A small network was trained on invented records. Each row is its activation on one of them, seen along a few directions.
Each row is followed by the record's values for the fields TIBUL, PUPES, VOSA, SESAV, FOZ.
The largest differences between rows may come from other fields.
In the rows, zero is written as 500.
Random noise pushes rows far along 5 fixed directions. That doesn't count. These rows show it; they differ only by the noise:
[461,615,716,558,517,440,369,720,501,610,538,538,286,386,673,326,466,389,330,352,774,447,395,825,256,496,324]
[444,447,424,533,431,466,508,446,486,410,636,639,673,505,419,555,533,449,586,526,495,453,519,417,492,527,426]
[457,409,517,480,482,528,519,542,514,353,556,476,599,617,459,542,476,473,529,544,392,493,457,458,502,420,447]
[453,552,348,612,368,411,470,363,421,499,781,883,702,338,406,506,581,393,619,490,698,380,578,441,426,633,363]
[456,448,431,525,458,571,609,434,492,433,650,415,456,628,534,514,468,730,640,471,648,369,551,563,457,514,414]
[510,464,382,519,466,566,623,400,468,320,682,644,742,672,509,574,410,544,610,560,489,453,527,447,554,371,361]
[333,370,377,543,475,280,530,398,631,591,401,457,667,454,477,689,617,594,618,379,554,504,576,425,529,747,477]

[576,666,437,597,474,366,383,455,432,527,695,797,660,274,574,324,382,252,512,564,632,434,466,515,481,460,380] => (TIBUL zab; PUPES poda; VOSA muke; SESAV mal; FOZ pedu)
[519,495,477,491,440,649,439,507,338,369,836,632,438,505,489,414,362,470,558,630,634,382,496,604,375,277,367] => (TIBUL rom; PUPES vanaz; VOSA zimom; SESAV bep; FOZ pedu)
[441,413,399,485,428,496,550,421,510,449,587,580,590,487,401,609,561,569,633,516,574,433,607,455,498,567,431] => (TIBUL zab; PUPES poda; VOSA zimom; SESAV bep; FOZ gur)
[465,335,454,476,597,404,463,480,550,510,308,454,702,603,510,648,456,359,447,544,240,628,446,378,622,409,567] => (TIBUL zab; PUPES vanaz; VOSA muke; SESAV bep; FOZ pedu)
[589,586,461,535,554,513,518,441,476,540,517,529,549,493,665,458,335,517,426,542,538,539,474,568,509,366,482] => (TIBUL rom; PUPES vanaz; VOSA zimom; SESAV mal; FOZ pedu)
[524,536,634,476,467,550,537,659,484,354,546,654,520,528,443,465,527,384,417,520,466,538,442,550,438,434,392] => (TIBUL rom; PUPES poda; VOSA zimom; SESAV bep; FOZ gur)
[472,426,682,437,593,566,606,679,663,197,461,151,484,753,709,491,201,601,513,505,414,537,364,667,520,117,327] => (TIBUL zab; PUPES vanaz; VOSA zimom; SESAV mal; FOZ gur)
[448,472,445,534,423,432,455,478,489,492,631,531,445,380,440,497,508,493,610,513,601,432,556,514,411,541,475] => (TIBUL zab; PUPES vanaz; VOSA zimom; SESAV bep; FOZ pedu)
[535,478,480,482,484,594,671,492,489,328,518,685,652,669,510,597,488,554,528,498,505,536,531,541,533,435,352] => (TIBUL rom; PUPES vanaz; VOSA zimom; SESAV bep; FOZ gur)
[439,496,509,508,584,357,435,501,580,750,279,518,551,409,650,618,510,467,449,351,664,557,506,617,497,554,428] => (TIBUL zab; PUPES vanaz; VOSA zimom; SESAV mal; FOZ kav)
[478,573,535,528,365,470,475,538,515,391,613,576,518,319,358,404,619,376,527,484,476,455,493,376,435,705,481] => (TIBUL rom; PUPES poda; VOSA muke; SESAV mal; FOZ gur)
[430,290,568,359,441,616,568,607,585,330,459,89,306,649,270,525,628,709,599,589,246,453,494,360,510,589,662] => (TIBUL rom; PUPES poda; VOSA zimom; SESAV bep; FOZ gur)
[502,572,469,536,498,485,658,463,536,506,462,488,486,543,521,531,560,651,549,375,611,478,550,553,535,619,454] => (TIBUL zab; PUPES poda; VOSA muke; SESAV bep; FOZ gur)
[660,781,647,514,568,593,587,642,452,553,445,699,475,566,703,351,440,399,254,396,606,568,428,747,454,391,349] => (TIBUL rom; PUPES poda; VOSA muke; SESAV bep; FOZ gur)
[618,557,471,525,559,497,467,464,515,345,555,513,671,538,554,385,363,403,460,640,236,560,418,342,647,302,598] => (TIBUL rom; PUPES vanaz; VOSA muke; SESAV mal; FOZ pedu)
[450,555,576,502,492,459,489,578,508,574,466,610,473,496,545,545,573,482,432,381,672,524,497,655,436,569,384] => (TIBUL rom; PUPES poda; VOSA muke; SESAV bep; FOZ gur)
[440,398,595,450,517,580,442,608,499,546,397,447,392,565,445,575,611,437,403,467,442,530,451,536,422,535,538] => (TIBUL rom; PUPES vanaz; VOSA muke; SESAV bep; FOZ gur)
[359,363,616,504,465,398,407,670,600,444,541,217,299,419,462,450,495,513,597,495,536,455,440,580,383,523,486] => (TIBUL zab; PUPES vanaz; VOSA zimom; SESAV bep; FOZ ribo)
[476,440,443,470,441,560,625,467,510,362,574,597,609,577,429,596,535,601,590,519,498,504,604,490,564,486,412] => (TIBUL rom; PUPES poda; VOSA zimom; SESAV bep; FOZ gur)
[484,484,583,479,505,668,622,591,480,345,656,351,273,682,541,452,455,711,608,494,611,365,480,670,409,384,378] => (TIBUL zab; PUPES vanaz; VOSA muke; SESAV bep; FOZ gur)
[453,486,637,498,629,323,570,677,762,441,212,110,499,576,709,491,378,602,428,404,369,617,371,573,550,443,454] => (TIBUL zab; PUPES poda; VOSA muke; SESAV mal; FOZ gur)
[641,580,591,453,589,611,484,577,398,511,401,612,575,656,613,459,391,298,260,560,330,646,386,517,553,287,495] => (TIBUL rom; PUPES poda; VOSA muke; SESAV bep; FOZ pedu)
[537,608,500,592,507,384,393,477,468,751,561,611,397,344,647,420,446,460,448,415,819,458,524,696,369,524,425] => (TIBUL zab; PUPES vanaz; VOSA zimom; SESAV bep; FOZ pedu)
[614,504,564,486,594,746,588,533,395,496,553,491,366,786,728,485,289,638,410,505,625,486,510,742,466,157,349] => (TIBUL rom; PUPES vanaz; VOSA zimom; SESAV bep; FOZ kav)
[494,587,421,612,480,578,696,415,543,379,714,476,481,618,716,432,270,771,672,407,809,338,534,705,471,377,277] => (TIBUL zab; PUPES vanaz; VOSA muke; SESAV mal; FOZ gur)
[488,546,552,439,491,450,454,595,486,480,511,853,691,455,425,601,584,276,385,482,445,589,493,504,503,469,372] => (TIBUL rom; PUPES poda; VOSA zimom; SESAV bep; FOZ gur)
[439,541,448,524,507,425,612,456,563,563,454,530,558,560,652,625,500,672,550,309,733,490,555,656,515,602,327] => (TIBUL rom; PUPES poda; VOSA muke; SESAV bep; FOZ gur)
[517,509,319,553,488,366,525,371,518,529,643,537,576,441,542,473,399,577,615,557,566,454,544,414,534,466,496] => (TIBUL zab; PUPES poda; VOSA zimom; SESAV bep; FOZ pedu)
[470,390,428,458,380,547,509,470,447,315,618,728,703,456,228,615,643,315,608,612,333,490,555,325,512,533,509] => (TIBUL zab; PUPES vanaz; VOSA zimom; SESAV bep; FOZ gur)
[267,366,458,505,403,399,339,480,462,571,660,358,240,312,386,509,554,574,653,484,708,339,560,547,309,636,517] => (TIBUL rom; PUPES vanaz; VOSA zimom; SESAV bep; FOZ pedu)
[381,358,539,454,491,374,363,584,544,474,406,473,519,414,377,567,523,306,499,546,363,558,471,441,507,474,566] => (TIBUL zab; PUPES vanaz; VOSA zimom; SESAV bep; FOZ pedu)
[553,522,674,453,501,579,511,658,519,357,392,539,535,542,408,513,547,354,346,504,304,628,430,436,529,467,520] => (TIBUL rom; PUPES poda; VOSA zimom; SESAV mal; FOZ gur)
[585,508,468,454,502,625,455,452,338,550,592,499,406,553,408,422,516,475,476,618,457,462,516,425,529,455,619] => (TIBUL rom; PUPES poda; VOSA muke; SESAV bep; FOZ pedu)
[519,539,485,554,463,411,378,496,540,523,531,354,414,323,474,356,507,484,521,545,443,468,474,394,537,559,625] => (TIBUL zab; PUPES poda; VOSA muke; SESAV mal; FOZ pedu)
[369,477,361,606,345,371,524,409,500,426,807,677,555,321,410,520,529,534,751,436,787,307,602,516,371,646,303] => (TIBUL zab; PUPES vanaz; VOSA zimom; SESAV bep; FOZ gur)
[565,513,514,497,580,602,452,509,401,564,530,533,480,592,632,491,409,467,412,514,568,495,464,595,504,314,402] => (TIBUL rom; PUPES vanaz; VOSA muke; SESAV bep; FOZ kav)
[508,577,680,490,630,433,364,724,538,528,403,378,433,549,705,410,308,352,319,477,476,583,341,678,475,266,417] => (TIBUL zab; PUPES poda; VOSA muke; SESAV bep; FOZ pedu)
[577,553,463,501,481,501,516,456,470,367,613,415,492,497,525,305,367,516,553,588,451,439,460,421,559,411,543] => (TIBUL rom; PUPES poda; VOSA muke; SESAV mal; FOZ pedu)
[494,492,520,524,466,659,569,510,425,477,579,496,340,595,481,459,567,610,511,482,579,421,525,583,402,535,484] => (TIBUL rom; PUPES vanaz; VOSA muke; SESAV bep; FOZ gur)
[381,315,491,499,333,582,413,516,478,177,799,331,367,417,131,375,591,479,761,704,296,287,444,246,454,490,656] => (TIBUL zab; PUPES vanaz; VOSA muke; SESAV mal; FOZ gur)
[512,472,631,439,551,535,526,601,599,544,279,227,342,560,536,487,499,573,399,426,463,548,488,574,495,505,576] => (TIBUL zab; PUPES poda; VOSA zimom; SESAV mal; FOZ gur)
[388,457,307,498,564,284,562,306,533,640,415,730,814,560,670,794,414,551,572,388,714,591,604,545,608,467,299] => (TIBUL rom; PUPES poda; VOSA zimom; SESAV bep; FOZ pedu)

Which values does each new row have?
[651,720,337,598,468,485,540,318,357,663,699,820,573,403,585,359,502,514,487,492,718,448,597,487,499,576,479] => (TIBUL rom; PUPES poda; VOSA muke; SESAV bep; FOZ pedu)
[386,513,412,562,527,223,242,434,534,837,414,557,458,180,481,549,677,381,505,398,666,485,530,493,456,772,581] => (TIBUL zab; PUPES vanaz; VOSA muke; SESAV bep; FOZ pedu)
[513,433,390,470,576,639,518,382,462,511,618,402,412,666,656,527,259,708,604,539,653,400,547,635,547,213,459] => (TIBUL zab; PUPES vanaz; VOSA zimom; SESAV mal; FOZ pedu)
[519,538,544,498,494,510,451,529,495,441,550,634,603,495,518,508,417,376,495,496,530,477,477,556,493,379,414] => (TIBUL zab; PUPES vanaz; VOSA zimom; SESAV mal; FOZ gur)
[441,420,603,471,522,565,410,635,481,458,525,499,409,537,437,519,544,417,480,491,481,488,452,574,461,395,480] => (TIBUL zab; PUPES vanaz; VOSA muke; SESAV bep; FOZ gur)
[593,608,593,508,519,629,577,573,495,494,497,360,301,575,600,371,400,643,447,432,638,440,485,668,466,428,464] => (TIBUL zab; PUPES poda; VOSA zimom; SESAV mal; FOZ gur)
[499,452,502,486,524,497,423,532,493,500,500,442,408,482,442,472,541,521,485,581,433,516,504,476,489,509,604] => (TIBUL rom; PUPES vanaz; VOSA zimom; SESAV bep; FOZ pedu)
[421,568,521,621,489,221,431,517,624,646,456,523,544,240,614,424,510,452,498,363,727,470,494,606,451,688,389] => (TIBUL zab; PUPES poda; VOSA muke; SESAV mal; FOZ gur)
[372,360,448,507,546,344,525,451,612,703,261,310,460,500,512,694,638,676,571,309,616,519,591,527,536,730,549] => (TIBUL zab; PUPES vanaz; VOSA muke; SESAV bep; FOZ gur)
[509,481,566,434,441,605,440,543,415,584,577,282,133,500,406,359,560,631,520,532,599,398,513,567,399,569,647] => (TIBUL rom; PUPES poda; VOSA zimom; SESAV bep; FOZ pedu)
[502,433,645,450,535,559,603,683,621,332,441,195,358,638,526,451,471,625,486,479,417,524,444,574,460,421,451] => (TIBUL zab; PUPES poda; VOSA zimom; SESAV bep; FOZ gur)
[419,420,515,454,471,447,402,546,466,526,559,455,403,451,487,504,488,493,550,534,573,465,480,570,421,510,463] => (TIBUL rom; PUPES poda; VOSA zimom; SESAV bep; FOZ pedu)
[502,606,578,507,525,508,547,563,481,490,523,568,486,565,628,464,414,463,447,411,628,472,462,667,451,410,341] => (TIBUL zab; PUPES poda; VOSA muke; SESAV bep; FOZ gur)
[434,414,470,427,433,456,356,446,491,616,474,271,300,360,322,459,589,543,546,535,464,431,537,375,466,657,738] => (TIBUL rom; PUPES poda; VOSA zimom; SESAV mal; FOZ pedu)
[496,521,593,509,604,399,565,634,677,368,381,306,643,619,712,475,279,533,446,474,406,572,395,596,577,316,356] => (TIBUL zab; PUPES poda; VOSA muke; SESAV mal; FOZ gur)
[466,384,392,446,500,472,549,408,532,590,366,421,507,503,407,614,604,587,583,509,447,543,595,382,561,636,611] => (TIBUL zab; PUPES poda; VOSA zimom; SESAV bep; FOZ pedu)
[454,482,430,487,401,501,435,483,384,333,795,708,565,467,411,461,400,350,589,631,530,418,470,446,436,365,392] => (TIBUL rom; PUPES poda; VOSA zimom; SESAV bep; FOZ pedu)
[476,407,457,465,532,568,409,476,373,492,580,697,593,572,459,636,468,371,509,593,465,534,521,478,489,345,464] => (TIBUL rom; PUPES vanaz; VOSA zimom; SESAV bep; FOZ pedu)
[564,544,554,449,484,577,557,580,483,358,630,612,524,591,521,449,428,462,456,557,498,479,467,542,483,340,351] => (TIBUL rom; PUPES poda; VOSA zimom; SESAV bep; FOZ gur)
[535,688,532,579,467,394,553,498,548,541,522,576,500,356,609,356,451,537,478,365,730,463,545,611,450,592,415] => (TIBUL rom; PUPES poda; VOSA zimom; SESAV mal; FOZ gur)
[473,494,519,461,544,496,408,494,464,715,382,564,460,477,581,595,510,516,447,439,618,522,506,593,464,538,524] => (TIBUL rom; PUPES vanaz; VOSA zimom; SESAV mal; FOZ pedu)
